Each row below holds a small network's activations on one record, seen along a few directions.
After each row come some of the record's fields: BOLUB, PAPOR, ZUM, VESI, GUMO.
Not every record has every field; a missing one is left out.
The largest differences between rows may come from other fields.
(in the rows, 500 means zero)
Random noise pushes rows far along 2 fixed directions. That doesn't count. These rows show it; they differ only by the noise:
[462 609 637 399 466 464 488 559 602 552 478 415 558 478 574 569 467]
[472 600 660 402 490 469 485 545 620 549 490 401 548 480 581 564 462]
[429 647 537 406 394 485 523 638 492 572 410 462 575 460 538 591 456]
[463 604 650 387 459 441 472 538 633 547 497 415 569 487 579 564 485]

[539 497 264 403 303 351 470 445 542 493 543 620 595 530 371 447 635]	{BOLUB: tifor, PAPOR: dunik, ZUM: pive, VESI: badaf, GUMO: fuz}
[717 307 660 479 619 569 502 399 440 436 690 532 512 634 536 533 512]	{BOLUB: tifor, PAPOR: zuru, ZUM: pive, VESI: piga}
[574 558 578 455 625 613 572 510 468 568 447 394 458 375 523 590 348]	{BOLUB: fut, PAPOR: zuru, ZUM: pive, VESI: badaf}
[545 483 471 602 646 721 695 712 140 442 388 466 391 444 454 577 278]	{BOLUB: tifor, PAPOR: dunik, ZUM: gole, VESI: piga}
[540 493 380 631 585 571 507 455 451 472 528 476 452 536 534 407 497]	{BOLUB: fut, PAPOR: dunik, ZUM: dip, VESI: badaf}
[420 494 588 393 398 476 450 421 614 487 529 535 576 502 550 501 534]	{BOLUB: fut, PAPOR: zuru, ZUM: dip, VESI: piga}
[428 456 545 327 385 385 424 384 708 553 575 468 530 444 488 541 582]	{BOLUB: tifor, PAPOR: zuru, ZUM: pive, VESI: badaf, GUMO: fuz}
[489 517 461 690 644 714 624 594 291 450 378 533 445 483 424 449 404]	{BOLUB: tifor, PAPOR: dunik, ZUM: pupi, VESI: badaf, GUMO: vib}
[541 551 341 573 399 560 649 577 377 568 419 518 476 488 412 514 429]	{BOLUB: tifor, PAPOR: dunik, ZUM: pive, VESI: badaf}
[648 452 617 448 694 614 584 543 430 468 486 395 384 378 547 582 229]	{BOLUB: tifor, PAPOR: zuru, ZUM: gole, VESI: piga}
[358 574 691 652 555 466 575 606 416 469 483 462 565 515 590 436 522]	{BOLUB: tifor, PAPOR: dunik, ZUM: zolu, VESI: piga}
[600 508 347 523 508 614 558 547 372 482 497 535 459 463 482 566 410]	{BOLUB: fut, PAPOR: zuru, ZUM: pupi, VESI: badaf}
[630 535 469 320 440 396 412 370 773 435 589 377 461 465 497 476 536]	{BOLUB: fut, PAPOR: dunik, ZUM: pive, VESI: badaf, GUMO: ninit}
[619 470 518 473 538 586 499 489 556 466 601 445 481 494 524 553 503]	{BOLUB: fut, PAPOR: zuru, ZUM: pupi, VESI: badaf}
[528 478 681 503 494 526 448 543 380 465 541 514 541 480 501 646 518]	{BOLUB: fut, PAPOR: zuru, ZUM: gole, VESI: badaf, GUMO: fuz}
[375 493 588 478 421 294 373 397 643 499 614 489 668 546 542 441 730]	{BOLUB: tifor, PAPOR: dunik, ZUM: dip, VESI: badaf, GUMO: fuz}
[668 334 642 565 720 532 535 388 552 393 609 400 421 577 534 508 515]	{BOLUB: tifor, PAPOR: dunik, ZUM: gole, VESI: badaf}
[463 501 516 404 397 320 389 513 570 423 541 567 619 503 536 461 623]	{BOLUB: tifor, PAPOR: zuru, ZUM: gole, VESI: piga, GUMO: ninit}
[485 536 654 441 590 692 625 696 337 519 420 479 488 349 514 654 236]	{BOLUB: fut, PAPOR: zuru, ZUM: pive, VESI: piga}
[455 590 728 548 646 616 555 630 427 493 519 490 477 343 477 531 367]	{BOLUB: tifor, PAPOR: zuru, ZUM: pive, VESI: badaf, GUMO: fuz}
[544 486 262 452 327 508 525 402 484 608 442 515 448 444 419 465 490]	{BOLUB: tifor, PAPOR: dunik, ZUM: pive, VESI: badaf, GUMO: fuz}
[662 353 687 520 589 395 324 226 730 420 618 531 533 697 577 458 730]	{BOLUB: fut, PAPOR: zuru, ZUM: gole, VESI: badaf, GUMO: ninit}
[482 641 330 624 654 642 596 531 521 657 215 371 255 399 571 404 373]	{BOLUB: fut, PAPOR: zuru, ZUM: zolu, VESI: badaf, GUMO: vib}
[392 623 485 564 562 570 563 619 399 571 419 380 441 425 420 510 363]	{BOLUB: tifor, PAPOR: dunik, ZUM: zolu, VESI: badaf, GUMO: fuz}
[570 399 539 495 461 310 412 306 685 489 666 554 583 583 560 470 624]	{BOLUB: tifor, PAPOR: zuru, ZUM: pupi, VESI: badaf}
[629 479 438 234 416 489 529 505 587 497 537 444 502 363 460 694 324]	{BOLUB: fut, PAPOR: zuru, ZUM: pive, VESI: badaf}
[570 390 539 489 573 444 460 383 518 475 576 561 605 536 509 536 608]	{BOLUB: tifor, ZUM: dip, VESI: badaf}
[502 429 837 506 720 469 490 388 810 490 652 324 439 458 604 501 407]	{BOLUB: tifor, PAPOR: zuru, ZUM: zolu, VESI: badaf}
[492 477 379 555 476 608 502 591 250 525 482 566 517 439 443 552 393]	{BOLUB: tifor, PAPOR: zuru, ZUM: dip, VESI: badaf, GUMO: fuz}
[665 524 360 305 393 535 494 501 617 535 523 453 480 483 459 626 383]	{BOLUB: fut, PAPOR: zuru, ZUM: pive, VESI: badaf}
[682 452 478 407 599 650 522 463 542 515 575 441 384 388 477 597 255]	{BOLUB: fut, PAPOR: zuru, ZUM: pive, VESI: badaf}
[515 520 411 331 347 479 587 611 428 507 521 539 599 436 437 565 456]	{BOLUB: tifor, PAPOR: dunik, ZUM: pive, VESI: piga}
[497 557 317 200 151 347 475 464 704 550 496 518 707 457 409 609 538]	{BOLUB: fut, PAPOR: dunik, ZUM: pive, VESI: badaf}
[687 380 357 657 767 638 539 331 566 529 417 409 335 579 511 355 419]	{BOLUB: fut, PAPOR: dunik, ZUM: dip, VESI: badaf, GUMO: vib}
[606 519 598 480 661 628 540 529 577 476 575 352 351 421 527 627 304]	{BOLUB: fut, PAPOR: zuru, ZUM: pupi, VESI: badaf}
[636 374 679 584 860 770 591 527 402 505 504 390 328 427 575 531 152]	{BOLUB: tifor, PAPOR: zuru, ZUM: dip, VESI: piga}
[480 592 242 601 358 533 532 675 239 500 401 615 494 492 472 429 505]	{BOLUB: fut, PAPOR: zuru, ZUM: dip, VESI: piga, GUMO: fuz}
[487 433 323 378 208 295 421 474 459 472 622 715 724 632 517 506 726]	{BOLUB: tifor, PAPOR: zuru, ZUM: dip, VESI: piga}
[341 577 431 474 400 408 538 639 426 544 450 583 625 537 450 558 576]	{BOLUB: tifor, PAPOR: zuru, ZUM: zolu, VESI: badaf}
[590 387 420 444 437 561 527 512 399 512 556 521 536 452 394 576 449]	{BOLUB: tifor, PAPOR: dunik, ZUM: pive, VESI: badaf, GUMO: fuz}
[345 570 447 682 501 472 485 449 486 526 496 514 455 567 537 301 661]	{BOLUB: tifor, PAPOR: dunik, ZUM: rera, VESI: badaf, GUMO: fuz}
[322 678 518 471 348 328 497 480 709 518 481 441 567 409 503 488 551]	{BOLUB: tifor, PAPOR: dunik, ZUM: zolu, VESI: badaf}
[559 443 536 574 576 474 474 353 443 451 505 520 476 680 562 416 616]	{BOLUB: fut, PAPOR: dunik, ZUM: gole, VESI: piga}
[513 527 221 500 288 557 516 544 269 542 391 641 474 536 474 585 506]	{BOLUB: fut, PAPOR: zuru, ZUM: pupi, VESI: badaf}

Which values does each new row have?
[600 436 339 370 328 344 424 461 446 496 531 627 623 523 478 643 584]	{BOLUB: tifor, PAPOR: zuru, ZUM: gole, VESI: badaf}
[445 546 336 548 565 728 670 688 323 548 352 393 383 295 457 570 215]	{BOLUB: tifor, PAPOR: dunik, ZUM: dip, VESI: badaf}
[485 565 451 639 641 535 464 470 546 481 470 482 419 549 524 396 474]	{BOLUB: fut, PAPOR: zuru, ZUM: dip, VESI: badaf, GUMO: vib}
[513 570 483 323 462 377 431 472 720 546 528 440 530 514 508 588 473]	{BOLUB: fut, PAPOR: zuru, ZUM: zolu, VESI: badaf}
[625 436 292 464 408 655 596 551 465 540 392 502 442 449 456 594 322]	{BOLUB: fut, PAPOR: zuru, ZUM: pive, VESI: badaf}
[538 491 461 366 277 376 469 510 426 493 587 700 665 522 440 581 518]	{BOLUB: tifor, PAPOR: zuru, ZUM: pive, VESI: piga}
[664 441 480 401 462 602 593 608 366 501 488 516 496 441 428 753 350]	{BOLUB: fut, PAPOR: zuru, ZUM: pive, VESI: badaf}
[602 588 341 598 498 717 622 678 171 556 387 557 401 466 494 505 350]	{BOLUB: fut, PAPOR: zuru, ZUM: pive, VESI: piga}
[456 466 430 598 505 577 603 619 343 506 420 544 400 510 531 543 533]	{BOLUB: tifor, PAPOR: zuru, ZUM: gole, VESI: badaf}
[526 459 556 596 631 633 460 447 494 499 559 387 449 469 528 434 450]	{BOLUB: fut, PAPOR: dunik, ZUM: dip, VESI: badaf, GUMO: fuz}
[511 579 627 470 567 547 562 486 418 495 502 524 456 433 519 473 460]	{BOLUB: tifor, PAPOR: zuru, ZUM: pive, VESI: piga}
[600 487 496 426 631 746 662 602 305 523 377 402 442 416 455 616 189]	{BOLUB: fut, PAPOR: dunik, ZUM: pive, VESI: piga}
[544 456 443 335 250 291 377 443 549 504 605 649 659 572 407 561 679]	{BOLUB: tifor, PAPOR: zuru, ZUM: pive, VESI: badaf, GUMO: fuz}
[450 541 429 594 537 649 535 645 266 564 413 480 485 412 477 575 406]	{BOLUB: fut, PAPOR: zuru, ZUM: dip, VESI: badaf, GUMO: fuz}
[585 411 552 605 624 555 397 385 627 547 560 445 424 488 551 427 473]	{BOLUB: fut, PAPOR: zuru, ZUM: dip, VESI: badaf, GUMO: fuz}
[552 422 637 619 533 458 425 362 526 449 632 582 588 668 595 407 577]	{BOLUB: fut, PAPOR: zuru, ZUM: dip, VESI: piga}
[360 568 517 426 423 391 466 575 479 464 550 523 559 535 487 563 413]	{BOLUB: tifor, PAPOR: zuru, ZUM: zolu, VESI: piga}
[508 452 486 580 675 591 491 547 415 439 494 528 436 551 510 382 492]	{BOLUB: tifor, PAPOR: zuru, ZUM: dip, VESI: piga, GUMO: ninit}
[258 717 564 489 353 332 514 648 490 508 411 534 654 453 463 401 586]	{BOLUB: tifor, PAPOR: dunik, ZUM: zolu, VESI: piga, GUMO: fuz}
[368 606 643 445 560 546 587 627 474 489 458 407 494 343 486 552 293]	{BOLUB: tifor, PAPOR: dunik, ZUM: zolu, VESI: piga}
[425 559 360 359 309 269 459 390 681 527 545 572 543 489 517 450 675]	{BOLUB: tifor, PAPOR: zuru, ZUM: pive, VESI: badaf}
[581 429 702 584 716 504 400 323 696 450 585 312 408 515 574 409 509]	{BOLUB: fut, PAPOR: dunik, ZUM: gole, VESI: badaf, GUMO: fuz}
